[[118 114 113 120 144 149]
 [121 123 124 116 144 146]
 [135 138 136 136 132 131]
 [116 114 113 110 154 151]
 [146 141 153 136 117 112]
 [116 114 107 121 127 128]
 [149 150 156 132 115 117]
 [129 127 128 138 113 110]
 [109 110 108 119 139 137]] yields 118

[[118 127 110 144 144 142 146]
 [115 116 107 142 148 148 151]
 [114 114 112 139 143 142 144]
 [145 146 137 124 113 114 116]
 [112 110 121 126 142 140 137]
 [141 148 128 141 141 145 146]
 [138 135 152 112 109 108 110]
 [110 106 125 118 123 123 118]
 [109 108 122 125 136 131 131]] yields 118

[[121 120 129 136 138 123 129 122 122]
 [120 120 128 135 139 122 128 123 119]
 [127 126 133 133 124 137 125 120 145]
 [138 140 132 120 103 142 137 147 153]
 [120 119 127 135 140 122 128 123 118]
 [120 120 128 135 139 122 128 123 120]
 [137 142 133 124 101 142 138 141 148]
 [122 119 119 129 146 113 120 131 108]] yields 121

[[125 119 129 124 131 127 134]
 [138 118 135 143 141 121 128]
 [129 138 135 137 123 126 124]
 [119 121 137 131 134 134 123]
 [138 120 127 116 130 111 123]
 [136 111 122 136 140 127 119]
 [125 133 126 109 120 125 134]
 [136 137 124 118 113 118 139]
 [127 111 124 134 151 132 136]
 [133 132 128 109 112 126 111]
 [127 129 133 134 144 136 121]] yields 125

[[122 119 122 126 129 131 125 124 128 129 136]
 [119 114 112 129 121 131 124 111 115 140 149]
 [130 138 137 135 140 113 141 128 131 134 123]
 [121 125 128 127 121 132 121 121 131 136 131]
 [130 131 132 132 128 126 130 132 134 125 122]
 [133 143 140 128 134 121 134 133 133 127 118]
 [110 111 105 123 122 136 126 106 117 142 156]
 [129 130 130 135 122 126 131 137 131 116 124]
 [130 131 127 133 133 121 135 129 129 123 123]
 [128 130 136 123 129 130 126 131 126 131 121]
 [134 126 123 124 128 128 126 125 124 126 130]] yields 122

[[127 124 120 114 130 129 140 144 145 128 121 131 153 132 124]
 [101 114 134 121 111 129 134 138 122 109 121 128 118 129 143]
 [114 125 116 125 127 146 122 125 121 115 127 131 118 111 139]
 [133 141 127 119 144 132 103 142 121 132 121 129 122 137 124]
 [146 118 133 120 116 147 136 140 134 143 125 121 125 112 115]
 [135 116 121 139 113 132 145 103 143 134 133 130 134 134 116]
 [131 131 137 136 133 137 129 105 117 130 138 119 117 125 124]
 [118 137 125 135 115 138 133 134 143 122 129 136 133 124 135]] yields 127

[[128 143 120 123 126 131 120 136 125 108 124 125 135 131]
 [112 119 111 141 115 115 140 113 130 117 120 136 139 153]
 [132 125 128 100 129 153 102 125  99 125 140 106 128 136]
 [137 125 147 133 146 123 133 121 133 124 133 125 128 114]
 [141 129 118 142 122 118 141 127 110 125 147 137 137 108]
 [124 132 113 119 113 139 121 139 141 149 121 119 145 112]
 [135 113 125 124 138 120 116 114 111 133 133 124 132 120]
 [118 123 118 114 132 152 118 133 119 139 139 120 135 138]
 [126 120 144 124 124 131 125 122 114 109 124 131 115 126]] yields 128

[[132 123 129 149 112 141 110 125 124 125]
 [130 142 126 135 123 130 145 145 132 147]
 [117 128 148 142 142 125 111 138 135 139]
 [115 121 138 146 110 133 103 109 136 135]
 [123 120 142 136 139 144 131 128 115 134]
 [109 147 121 122 124 148 130 153 134 116]
 [109 149 143 153 104 111 131 123 133 117]
 [150 135 140 146 133 144 152 105 130 144]
 [132 105 131 138 121 121 120 133 137 112]
 [128 127 136 134 139 148 104 136 111 131]] yields 132
---
[[128 128 127 150]
 [128 128 153 153]
 [128 144 153 153]] gives 128

[[132 156 111 115 142]
 [154 131 153 133 135]
 [128 125 118 123 121]] gives 128

[[149 130 115 117]
 [147 126 125 121]
 [119 107 118 131]] gives 119

[[135 143 111 142]
 [107  99 134 122]
 [133 128 115 127]] gives 133

[[ 99 153 139 128 143]
 [112 103 103 113 125]
 [136 143 135 123 134]] gives 136

[[125 118 129 122 152]
 [127 140 116 132 135]
 [143 137 132 147 139]] gives 143

[[112 108 152 126 130 114]
 [124 147 137 120 120 146]
 [111 119 125 125 115 118]] gives 111

[[115 126 115 143 121]
 [123 123 111 134 121]
 [106 129 144 110 148]] gives 106
---
[156 129 134 141] ⇒ 156
[135 127 152 130 120] ⇒ 135
[149 133 139 117 150] ⇒ 149
[106 126 128 108] ⇒ 106
[133 132 117 149 120 129] ⇒ 133
[132 135 153 126 133 127 133] ⇒ 132
[157 121 135 119 131] ⇒ 157
---
array([154, 118, 153, 117, 137, 146, 133]) ans = 153

array([102, 125, 122, 143, 152]) ans = 102

array([149, 125, 153, 107, 136]) ans = 149

array([142, 146, 105, 129, 138]) ans = 142

array([131, 106, 142, 104, 131]) ans = 131

array([[124, 135, 108,  99, 135, 124, 128],
       [118, 122, 122, 121, 145, 124, 110],
       [136, 113, 120, 133, 109, 143, 121]]) ans = 120

array([ 99, 122, 132, 134, 132]) ans = 99

array([112, 115, 100, 136, 144]) ans = 112

array([[126, 140, 102, 126, 149, 132],
       [122, 142, 113, 138, 129, 132],
       [127, 138, 113, 131, 106, 137]]) ans = 138
---
Q:
[[140 140 130 109 123 138 122]
 [129 141 127 101 146 126 133]
 [129 136 120 122 108 100 122]]
A: 141

Q:
[[110 153 141 140 125 127 142]
 [149  99 156 107 127 127 138]
 [111 131 127 115 130 133 115]]
A: 99

Q:
[[120 116 111 132 133 125 124]
 [130 129 115 128 136 126 154]
 [130 123 129 141 131 124 122]]
A: 129

Q:
[[123 122 127 140]
 [125 129 135 114]
 [103 125 121 126]]
A: 129

Q:
[[135 144 125 154 119 106 147]
 [131 118 114 143 110 127 119]
 [135 139 125 144 113 114 143]]
A: 118

Q:
[[150 114 117 127 136]
 [124 130 130 128 127]
 [142 119 121 128 133]]
A: 130

Q:
[[125 131 138 119 127 132]
 [124 136 139 116 120 131]
 [134 151 141 124 115 133]]
A: 136
---
[[113 117 119 119 113]
 [136 151 121 132 119]
 [106 128 125 127 122]] | 122

[[119 124 144 131 107 127]
 [133 122 148 131 107 128]
 [125 122 152 136 113 120]] | 120

[[128 129 142 149]
 [128 127 128 147]
 [128 156 142 149]] | 149

[[128 119 118 136 128 126]
 [136 117 115 138 136 114]
 [140 127 144 136 105 113]] | 113

[[142 102 141 122 142 100]
 [109 118 119 143 109 141]
 [119 128 136 137 119 154]] | 154

[[119 126 115 124]
 [136 127 124 133]
 [104 115 132 131]] | 131

[[127 129 127 128 126 127]
 [103 101 151 155 154 127]
 [138 145 127 118 119 138]] | 138

[[124 106 132 116 149]
 [118 118 133 106 146]
 [109 138 113 114 140]] | 140
